A small network was shown many inputs. Here are its activations along a few directions, one row for each input.
In each table, some parts of the input vary, and every possible input appears once, in random order.
Descriptions start from the smaller parts, as in this example, which fits no table here: one of 3 separate values, together with either a single point or one of 11 places around a ring or (one of 4 places along a line, together with one of 5 places around a ring).
Shared parts are said once, and a part with two or three values counts as separate values.
(in the rows, 128 means zero)

A family of inputs:
x1: [101  88 129 140  76  60 108 128 133 102 171 186]
x2: [100 198  84 157 168 169 137  80 204 119  83  34]
x3: [135  85 127 103  93  70 107 137 147 111 178 186]
x4: [177 199 149 146 157 122 162 190  65 150  42  90]
x5: [ 91 177  54 156 208 221 142 130 128 149 160  52]
x6: [116 206  87 174 190 190 117  76 157 166 137  32]
x7: [106  74 171 103  73 129  87 101 122 114 136 195]
x8: [ 82 145  81 133 178 204 180 156 143 123 154  11]
x9: [139  67 163 107  84 128  90 113 138 117 147 196]
x10: [187 219 143 130 146 140 189 170  69 139  52  98]
x11: [147  64 143  93 112  79 104 126 150 114 169 188]
x12: [122  76 126 128  97  53 107 125 137  95 173 182]
x13: [148  68 150  87  88 104  93 122 144 119 162 188]
x14: [181 188 126 143 147 124 190 167  60 165  34  88]
x15: [ 90  68 187 119 103 127 107 100 122 136 123 194]
Question: What do these inputs look like to the network?
Answer: either one of 3 separate values or one of 4 places along a line or one of 8 places along a line
Question: A walk changes only the place on the line of 4. It starts at x2 and steps to x6. List the rest of the walk in order.
Answer: x5, x8

A family of inputs:
x16: [105 186  92 142 112 126 140 108 191 102 150  55]
x17: [ 99 119  71 136 204 161 139 151 104 168 159 118]
x18: [ 74  98  99 157  94  87 126 131 121  80 183 175]
x19: [179 133 138 110  83  17 180 203  77  92  70 183]
x20: [227 156 153 126 125  37 142 193  56 154 113 140]
x21: [165 157  85 133 164 135  89  82 194 138 106 126]
x22: [137 107 199 139 140 101  84  76 129 168 107 164]
x23: [152 136 115 120 101  90  84  98 162 127 206 130]
x24: [120 116 111 169 128 102  93 123 105 130 218 142]
x25: [125  34 136  64 107 124 166 159 155  90 147 154]
x26: [147 170 132 101 136 223 108 142 101 126 127 149]
x27: [174 210 128 154 136  85 207 203  88 123  46  55]
x28: [147 106 182 135  92 149  98  99  78 177 118 157]
x29: [111 166  58 171 168 150 122 118 109 127 181 132]
x30: [129 160 147 143 180 153 114  72 139 168  72 156]
x31: [145 186  64 125 138 139 114  95 173 125 172 124]
x32: [107  70 128 136 160 112 111 159 103 172 199 130]
x33: [123 157 113 151 135 122 118  95 209 115  86  55]
x34: [ 60  51 117 125 126  96 143 169 119 121 163 163]
x35: [ 97 157 157 153 105 189 148 102  94 149  58  77]
x36: [160 102  95  76 183 191 162 140 144 137 143 106]
x37: [108 169 156 114 110 212 131 149 112 103 104  81]
x38: [ 91  86 187 128 106  83 118  86 144 115  75 201]
x39: [ 54 117 100 152 178 146 165 161 119 139 134  44]
x40: [ 69 164  87 189 142 136 150 130 127 102 158  60]
x41: [112 100 169  89  66 159 116 158 114  81 134 194]
x42: [101  85 170 124  59 132 130 110  96 126  87 194]
x43: [155 121 181  99  98 175  84 151  98 129 164 158]
x44: [126  85 125 115  90  65  92  94 194  87 108 170]
x45: [171 105 139 126 126  83  58  85 179 139 141 132]
x46: [119 102 121  91 158 176 185 149 157 111 119  37]
x47: [219 212  95 136 168  95 175 187  66 151  74 132]
x48: [109 117 101 108  66  75 116 107 178  77 172 166]
x49: [ 86 158 174 161 152 141 141  82 151 142  52  84]
x50: [137 158 130 137 132 200 125  93  82 175  80 147]
x51: [169  53 150  75 140 141 134 150 139 140 181 118]
Question: The inputs of x41 and x43 match in every part but one. If x44 is changed in the same way as x41 into x43, which row does it become?
Answer: x45
Question: What do these inputs look like to the network?
Answer: one of 4 places along a line, together with either a single point or one of 8 places around a ring
Question: Change only the place on the line of 4 in x31. List by row number the other rows that result.
Answer: x16, x23, x48

A family of inputs:
x52: [152 192  92 145 156 126 154 185  73 139 110  97]
x53: [131  72  89 117 101  69 105 115 157 107 225 180]
x54: [168  67 119 101 124  66 104 148 124 125 203 185]
x55: [161 190 116 162 146 147 143 148  85 156  91 108]
x56: [170 183 169 129 125  99 143 117 119 155  37 134]
x57: [146 142 142 118 167 161 113 115 125 175 123 123]
x58: [ 60  44 118 111  87 105 102 122 187  92 179 160]
x59: [100  95 144 114  84 151  89  88 150 119 177 151]
x60: [143 171 151 149 147 129 123 121  89 173  88 144]
x61: [108  57  86 134 105  46  88 109 187 101 217 162]
x62: [ 96 160  94 169 164 165 110  84 195 115 144  73]
x63: [165  96 127 129 106  38 111 152  91 122 173 207]
x64: [ 76  85 136 128  87 129  71  80 184 115 167 130]
x65: [119  80 171 112  87  90 135 174  80 107 128 215]
x66: [115 178  63 130 167 168 143 133 146 114 167  69]
x67: [179 205 107 126 135  97 172 183 101 123  63  88]
x68: [ 62 134 100 158 176 156 162 120 168 102 150  39]
x69: [146  89 187  93  69  60 151 169 106  92  77 200]
x70: [ 93 109 127 122 123 195 103  62 150 134 126 133]
x71: [101 154 114 132 152 171 112  70 166 153 146 113]
x72: [ 87 147  86 138 164 174 185 137 130 121 153  43]
x73: [138  98 163 110 142 187 106 103 114 151 103 149]
x74: [ 83  55 126  95  84 129 124 133 151  96 187 183]
x75: [163 138 189 120 102 125 136 104 108 131  17 156]
x76: [ 68 100 121 138 127 173  83  55 183 129 119 112]
x77: [190 199 134 145 124 115 162 147 113 137  44  99]
x78: [167 159 109 136 166 175 133 145 118 155 126  90]
x79: [138 117 188 131  86 113 100 127  83 130 122 188]
x80: [ 76 140 114 151 157 148  90  61 198 143 139  97]
x81: [124  50 161  81 106 125 126 168 118 113 162 191]
x82: [ 89 165  75 151 179 148 120 114 186  96 163  64]
x83: [190 103 142 108  87   7 130 150 117 105 128 196]
x84: [121 173  86 148 155 186 132  97 157 131 150  80]
x85: [164 126 204 112  69  84 119 124 108 114  73 171]
x86: [158 164  84 117 177 158 144 178 107 141 143  76]
x87: [141  88 179 101 106 146  91 123 117 134 155 162]
x88: [133 128 172 140 123 155 115 107  81 148  68 171]
x89: [147 171 124 137 133 108 209 186  90 131  54  61]
x90: [123 163 110 152 153 134 193 186  63 147  96  68]
x91: [129 134 104 129 172 162 186 184  94 147 129  51]
Question: What do these inputs look like to the network?
Answer: one of 5 places along a line, together with one of 8 places along a line
Question: The inputs of x62 and x77 match in every part but the place on the line of 5. If x80 is changed in the same way as x62 into x77, which row does it become?
Answer: x56
Question: The inputs of x69 and x74 match in every part but the place on the line of 5. If x85 is changed in the same way as x69 into x74, which row does it become?
Answer: x59
Question: Change only the place on the line of 8 in x81. List by row number the other rows that result.
Answer: x54, x57, x73, x78, x86, x87, x91

A family of inputs:
x92: [159 119  95 115 129  92 120 148 131 120 159 156]
x93: [148 151 101 133 123 107 107 133 139 114 172 128]
x94: [146 178 110 137 160 120 176 156 132 120  87  73]
x95: [121 163 104 159 154 146 140 114 114 153 121  94]
x96: [106  79 103 123 105  83 124 137 158  95 166 160]
x97: [167 144 184 120  98 135  82  78 127 148  74 194]
x98: [ 80 116 104 133 135 117 120 100 186 104 154 119]
x99: [140 159  95 131 160 131 121 113 160 128 146 114]
x100: [149 125 103 137 140  73 142 164 102 130 135 141]
x101: [164 139 109 119 129  80 173 188 103 113 100 115]
x102: [156 118 148 100 113 110 180 204  62 121 112 141]
x103: [118 120 113 127 152 119 119 106 176 128 152 100]
x104: [142 100 200 117  91 124  81  66 145 143  82 177]
x105: [155 153 189 146 110 110 105  98  95 164  48 175]
x106: [109 118 113 130 136 155 117  90 161 140 151  97]
x107: [141 101 144 118 125 107 148 180  62 138 145 166]
x108: [ 93 112 109 139  99  95 111 122 164  91 179 131]
x109: [ 99  55 147 102  91 116 131 154 112 105 175 186]
x110: [128 114 117 132 116  97 107 126 156 115 179 116]
x111: [123 166 135 133 156 200 166 152 101 140  76  68]
x112: [130 163 104 154 169 112 143 130 131 140 122  98]
x113: [132 158  95 135 144 167 118  97 143 140 145 110]
x114: [117 145 125 126 160 220 109 107 127 148 132 108]
x115: [133  60 154  94 110 119 128 157 105 128 172 168]
x116: [108 150 132 150 168 196 131 125 101 159 109  93]
x117: [141  83 112 115 123  85 121 142 148 119 164 142]
x118: [ 95 107 142 120 152 206 108 100 145 148 137  94]
x119: [137 157 107 154 133  88 130 148 111 126 148 114]
x120: [152  95 138  95 114 127 127 164  86 128 168 182]
x121: [ 71 114 105 137 118 153 118  84 170 114 152 114]
x122: [170 170 193 123  95 116 142 130  97 141   9 146]
x123: [138 179 109 141 143 153 175 140 115 134  85  68]
x124: [102  95 194 124  72 121  87  58 152 110  78 195]
x125: [ 57 103 134 127 135 205 108  96 152 125 138 111]
x126: [153 173 112 136 123  94 163 173 111 109 113  88]
Question: What do these inputs look like to the network?
Answer: one of 5 places along a line, together with either a single point or one of 6 places along a line
Question: List by row number the other rows that have the place on the line of 5 in common with x118.
Answer: x103, x104, x106, x110, x115, x117
Question: A walk changes only the place on the line of 6. It starts at x109 and steps to x96. List the rest of the walk in order.
Answer: x108, x98, x121, x125
Question: Change only the place on the line of 5 in x105. List by row number the other rows that result.
Answer: x97, x104, x122, x124
